These are the activations of a small neural network, seen along a few directions. Each row is one input.
Each table varies a few parts of the input and shows all the possible inputs, shuffled.
A made-up example of a description, with smaller parts first: one of 2 separate values, together with either a single point or one of 11 places along a line or (one of 4 places along a line, together with one of 8 places around a ring).
Shared parts are said once, and a part with two or three values counts as separate values.
In the rows, zero is written as 128.

Table:
x1: [146 191 214  99  28 169 139 127 136 164  93 164 129]
x2: [140  95 113  98 157 130 131  99 205 136 178 205  76]
x3: [110 179 122 165  82 106 160 139  56 227 118  65  96]
x4: [145 111 118 221 183  67 117  83 145 154 177 131  78]
x5: [141 178 130  62  65 153 168 154 114 206 152 156 137]
x6: [101 117  87 133 199 118 142 168  90  38 100  71 190]
x7: [164  76 188  76 121 194  68 129 123  64  84 121 155]
x8: [ 92 198  67 144  73  66 184 145  89 149  79 110 157]
x9: [ 82 138  66 202 189  58 129  93 164  91 129 184 131]
x10: [149  91 173 151  99 175 104  59 218  97 125 212  87]
x11: [147  70 122  45 160 172  96 189 129 106 145 104 161]
x12: [118  92 136 141 179 127  99 152  66 103 158  10 139]
What is each input in this table made of?
Answer: one of 3 separate values, together with one of 4 places along a line
Changing only the place on the line of 4 turns x2 into x4. The same change can be made to x11. Which row results?
Answer: x12
Which other rows does x1 become when the choice among 3 separate values takes its other values? List them by row number.
Answer: x7, x10

Table:
x13: [118  95 135 180 152 104  89  91 189 135 138 139 110]
x14: [138 180 185 127  99 139 136 144 117 192 147 120 117]
x15: [178 165 195 118  68 131 135 135 117 167 159 119 127]
x16: [140 137 126  62 116 157 123 116 162  75 133 192 143]
x17: [165  66 128 187 164 150 104  85 156 133 130 119  87]
x18: [145 124 125  88 127 181 164 155 200  74 129 204 155]
x19: [107  63  93 112 170 126 147 160  97 122 186  36 119]
x20: [129  75 179  63 140 180 104 117 145 117  93 160 119]
x21: [119 151  66 107  36  86 173 107 100 146  62 115 118]
x22: [203 146 193 105  55 118 147 121 122 162 147 118 143]
x23: [141 121 103 176 164 105 169  99 183  79 159 195 100]
x24: [104 116 112 181 141 100  86  80 175 120 166 167 122]
x25: [192  69 145  91 117 209  82 125 131 115 109 144 118]
x26: [131 134 119 157 167  85 136  85 164  86 148 180  86]
x27: [130 102  59 113 181  78 121 194  85 146 187  78 115]
x28: [ 92 180  98 128  86 135 160 136 109 175  97 119 119]
x29: [112 166  84 147  38 113 153 147 126 162  71 114 122]
x30: [136 153  54 122 202  57 121 159  95 147 122  93 182]
x31: [ 96 146 136 170 155 114 116 174  68  26  90  53 174]
x32: [ 92 167 147 146 108 148 153 127  78 192 149 142 125]
x33: [121  92 185  66 133 152  95 132 177 120  92 163 130]
x34: [132 197 148 130 115 158 138 130 109 191 151 114 100]
x35: [126  76 132 175 159 129  98  76 156 131 139 134  99]
x36: [ 92 161 126 133  92 124 156 155  84 181 117 140 115]
x37: [106 113 163  63 123 149  93 121 166 104 119 190 141]
x38: [112 147  98 175 178  78 131 163  53  90  81 103 222]
x39: [ 99 114 123 133 168 153 127 125  93  66 135   4 151]
What is each input in this table made of?
Answer: either one of 6 places around a ring or one of 9 places along a line or (one of 2 separate values, together with one of 6 places along a line)
List by row number the other inputs of the same sort as x28.
Answer: x14, x15, x21, x22, x29, x32, x34, x36
Which other rows does x18 become when the choice among 2 separate values takes its other values? List them by row number.
Answer: x23

Table:
x40: [135  84 163  85 145 174  86 149 164 156 168 175  84]
x41: [162 146 155  69  74 203 133 100 173 162 107 197 135]
x42: [ 96 126  78 179 145  77 167 128  73 169 105 104 130]
x43: [129 166 135 126 170  96 125 158  43 144 166  55 165]
x44: [115 151  90 127  86  94 112 171  94 132  72  78 160]
x45: [135 123  95 130 136  96  89 140  65 145 113  33 122]
x46: [126 114 141 139 143 173  96 113 149  37  80 171 161]
x47: [175  94 177 107 110 202 101 117 178 188 162 149 105]
x48: [112 146 122 124 154 124 136 152  68 132 161  33 143]
x49: [ 87 158  99 122  94 131 171 174  95 113 100  70 149]
x50: [137 138 135 135  91 148 125  72 197 180 163 190 103]
x51: [113 108 115 145 174  90 123  82 201  88 135 165 124]
x52: [133 114 142  80 149 139 127 115 181  63  83 165 160]
x53: [104 173  89 173 158  88 177 150 100 151 136  95 132]
x54: [123 134 144  48 107 176 119 133 160 131 113 221 114]
x55: [ 98 156  71 173 151  99 189 142  96 145 117  87 101]
x56: [ 99 127 120 111 125 124 108 104 185 151 168 214  82]
x57: [123 192 103 177 174  61 167 157  77 163 141 116 154]
x58: [ 85 128 104 126  88 110 147 161  71 137  87  87 179]
x59: [141  63 160 166 187 169  67 116 139  57 133 126 129]
x60: [108 107 114 201 167 125  94  78 166  59 132 173 126]
x61: [173 105 115  57 103 155 145 130 161  86 124 195 141]
x62: [105 131 104 125 144 133 150 144  66 125 141  26 112]
x63: [109 192 129 123 119  93 148 188  74 132 123  98 201]
x64: [151 100  89 124 128 104 136  98 186 111 177 191 106]
x65: [187  52 135  93 147 153 113 145 163 111 179 145 111]
x66: [104 100 109 129 138 112 125 128  40 150 128  43 142]
x67: [125 149  63 179 141  62 132 138  96 163  93  95 112]
x68: [144 148 197 171  56 118 124  56 179 149 142 188  69]
x69: [ 93 174 116 120 103 120 160 181  97 119 117  77 180]
x70: [182 106 240 143  78 170 101  99 158 158 137 149  67]
x71: [146  62 162 111 194 135  97 122 177  85 136 118 127]
x72: [169 157 213 107  46 172 131  85 155 133  85 196  97]
What is each input in this table made of?
Answer: one of 3 separate values, together with either one of 5 places along a line or one of 6 places along a line
Changing only the choice among 3 separate values turns x47 into x41. The same change can be made to x62. Which row results?
Answer: x49
Which other rows does x63 become when the place on the line of 5 takes its other values? List them by row number.
Answer: x44, x49, x58, x69
Which other rows does x64 become when the place on the line of 6 takes its other values? List them by row number.
Answer: x50, x51, x56, x60, x68
Which other rows does x43 become when the choice among 3 separate values takes its other values? List them by row number.
Answer: x57, x63

Table:
x73: [132 103 135 122 139 146 117 122 140 115 135 127 118]
x74: [127 109 123 140 142 130 124 111 149 117 139 138 112]
x75: [128 144 137 124 112 135 141 119 147 132 129 157 124]
x76: [135 132 126 121 107 129 134 118 144 153 131 155 111]
x77: [100 157  83 146 145  83 156 176  39 137 115  25 164]
x78: [138 108 133 110 148 140 113 133 143 112 138 141 134]
x79: [142 122 158 129 121 142 113 119 133 134 133 132 118]
x80: [132 115 122 126 151 123 121 121 151 114 142 153 127]
x81: [ 85 167  72 165 152  71 157 168  44 144 116  41 159]
x82: [134 118 140 117 119 145 115 123 138 108 109 141 136]
x83: [138 128 146 147 125 126 121 109 142 137 136 144 112]
x84: [128 125 129 135 122 127 123 114 147 110 112 152 128]
x85: [139 126 139 104 103 145 125 128 136 150 129 142 118]
x86: [133 137 149 107 107 151 132 130 138 129 127 145 131]
Changing only one part turns x82 into x84. The same change can be made to x78. Which row results?
Answer: x80
What is each input in this table made of?
Answer: one of 2 separate values, together with either a single point or one of 6 places around a ring
